A small network was shown many inputs. Here are its activations along a few directions, one row for each input.
Each table varies a few parts of the input and shows all the possible inputs, shuffled.
Descriptions start from the smaller parts, as in this example, which fits no table here: one of 8 places around a ring, together with either a single point or one of 11 places along a line or (one of 3 separate values, together with one of 6 places along a line).
Shared parts are said once, and a part with two or three values counts as separate values.

A family of inputs:
row 1: +3.02  -1.23  +1.76  -2.37  -0.33  -0.75  -2.03  +0.04  +3.47  +1.98  -2.28  +0.91  -1.35  +0.03  -1.31  +0.65  -2.62  +2.47  -0.65  -1.44
row 2: -0.83  -0.28  +0.34  +1.25  -2.57  +3.65  -0.84  -1.16  +1.41  -1.33  +1.32  -3.39  -0.62  -0.82  +0.84  +0.40  +5.10  -1.93  +1.59  +0.61
row 3: +1.46  -1.00  +4.97  +0.99  -1.75  +1.03  -0.09  -0.09  +0.67  +1.56  +0.52  -1.41  +0.49  -0.11  -1.00  +0.78  +3.86  -0.14  +1.78  -1.26
row 4: -0.93  +0.80  -3.27  +0.23  -2.62  +4.24  +1.59  -1.93  +3.46  -2.11  +2.06  -2.85  -0.86  -2.21  +0.19  +1.54  +1.75  -2.67  -0.01  +4.54
row 5: +2.87  -0.97  -3.74  -0.98  -1.28  -2.32  -0.03  +1.56  +3.80  -2.09  -1.95  +2.28  +0.08  -0.80  -3.24  +2.86  -5.12  -0.18  -3.84  -0.13
row 6: -1.17  +1.09  -1.46  +2.07  +0.29  +1.57  +0.65  -1.80  -3.50  -2.44  +2.46  -1.47  +0.11  +1.95  +2.30  -1.73  +3.25  -1.74  +3.45  +1.63
row 7: -0.34  -2.11  +5.13  -2.15  -0.11  -0.97  -0.13  -0.18  +1.09  +1.36  -2.53  +0.98  -0.54  -1.19  -1.15  +0.49  +2.75  +2.80  -1.46  -3.71
row 8: +0.88  +0.50  -4.62  +0.38  +1.28  -3.75  +1.05  +2.27  +0.16  -1.36  -1.31  +2.33  +1.12  +0.49  -1.09  +0.26  -7.65  +0.55  -2.94  +0.13
row 9: -2.69  +2.45  -5.12  +1.62  +0.40  +3.02  +2.08  -1.61  -0.57  -2.16  +2.57  -1.82  +0.24  -0.51  +2.43  -0.55  -0.13  -3.76  +0.92  +5.13
row 10: -1.30  +0.46  +3.14  +2.38  +1.00  -0.57  -0.25  +1.16  -3.99  +1.87  +1.96  -1.45  +1.52  +0.90  +0.73  -1.77  +1.82  +0.92  +2.73  -0.93
row 11: -2.03  -0.11  +3.66  -1.22  +3.25  -2.75  +0.55  +0.68  -4.19  +2.45  -1.78  +3.10  +0.73  +0.75  +0.85  -1.54  +0.94  +1.19  -1.10  -3.28
row 12: +1.06  +0.39  -0.77  -2.20  +2.44  -2.40  -2.56  +1.06  -1.81  +2.26  -1.06  +2.80  -0.91  +1.52  +0.46  -1.37  -3.96  +2.48  -0.48  -1.30
Question: Describe the family of inputs behind these rows.
Answer: one of 2 separate values, together with one of 6 places along a line
Question: The inputs of row 5 and row 8 match in every part but the choice among 2 separate values. If row 2 is changed in the same way as row 5 into row 8, which row does it become?
Answer: row 6

A family of inputs:
row 13: -3.26  +0.91  +1.57  +1.55  +0.29  +2.41  +1.32  -1.43  -4.13  -0.54  +2.39  -1.59  +0.32  +0.51  +2.88  -1.81  +6.41  -1.76  +2.61  +0.49
row 14: -1.41  -0.75  +3.07  +0.63  -1.50  +3.15  +0.49  -1.63  -0.98  -0.84  +2.34  -1.91  -0.06  -0.47  +0.14  +0.34  +7.90  -1.92  +2.53  +0.82
row 15: -0.42  +0.57  -1.36  -0.17  +1.18  -2.11  +0.92  +1.13  -0.30  +0.66  -1.22  +0.81  +0.40  +0.12  +0.25  -0.83  -4.38  +1.36  -1.77  -0.57
row 16: -0.70  +1.89  -4.13  +2.20  -1.13  +1.90  +0.83  -0.34  +0.02  -1.43  +1.94  -2.65  +0.07  +0.12  +1.78  -0.68  -1.27  -1.81  +0.89  +2.74
row 17: +0.51  +0.16  +2.46  -0.31  +2.05  -1.57  -1.82  +0.87  -2.96  +2.66  -0.44  +1.33  +0.03  +1.91  +1.26  -1.96  -0.61  +1.77  +1.43  -2.25
row 18: +1.48  -1.17  +0.17  -1.06  -0.67  -1.60  +0.30  +0.82  +2.66  -0.01  -1.46  +0.80  +0.08  -0.83  -2.64  +1.52  -2.56  +1.09  -2.06  -0.53
row 19: +2.30  -1.56  +4.07  -1.71  +0.53  -0.59  -2.72  +0.51  +0.26  +2.41  -0.56  +1.63  -0.51  +0.78  -1.24  +0.31  +1.25  +1.52  +1.26  -1.83
row 20: -0.65  -0.06  +1.45  -0.54  +2.10  -3.03  +0.15  +0.75  -2.26  +1.08  -1.99  +2.03  +0.44  +0.60  +0.35  -1.09  -1.78  +2.41  -1.23  -2.96
row 21: +1.00  -1.88  +2.97  -1.30  +0.40  -2.45  -0.29  +0.80  +0.73  +0.28  -2.28  +2.42  +0.38  -0.56  -2.24  +1.35  +0.16  +1.80  -1.79  -3.04
row 22: -0.65  +1.51  -4.08  +0.65  +0.05  -0.02  +1.01  -0.06  +0.61  -0.81  -0.13  -0.91  -0.07  -0.09  +0.94  -0.50  -3.79  -0.70  -1.15  +1.68
row 23: +0.95  -0.14  -3.05  -0.62  -1.11  +0.77  +0.03  -0.48  +3.49  -1.67  -0.52  -0.05  -0.51  -1.13  -1.25  +1.83  -1.93  -1.29  -1.53  +1.88
row 24: +0.85  +0.53  -3.13  +0.67  -2.19  +3.13  -0.21  -0.96  +2.86  -1.78  +1.94  -1.92  -0.57  -0.96  -0.20  +1.52  +0.59  -2.46  +0.82  +3.57
Question: Describe the family of inputs behind these rows.
Answer: one of 2 separate values, together with either a single point or one of 5 places along a line
Question: The inputs of row 23 and row 22 match in every part but the choice among 2 separate values. If row 14 is changed in the same way as row 23 into row 22, which row does it become?
Answer: row 13
Question: Which other rows does row 19 become when the choice among 2 separate values takes its other values? List them by row number.
Answer: row 17
Question: Which other rows does row 16 become when the choice among 2 separate values takes its other values? List them by row number.
Answer: row 24
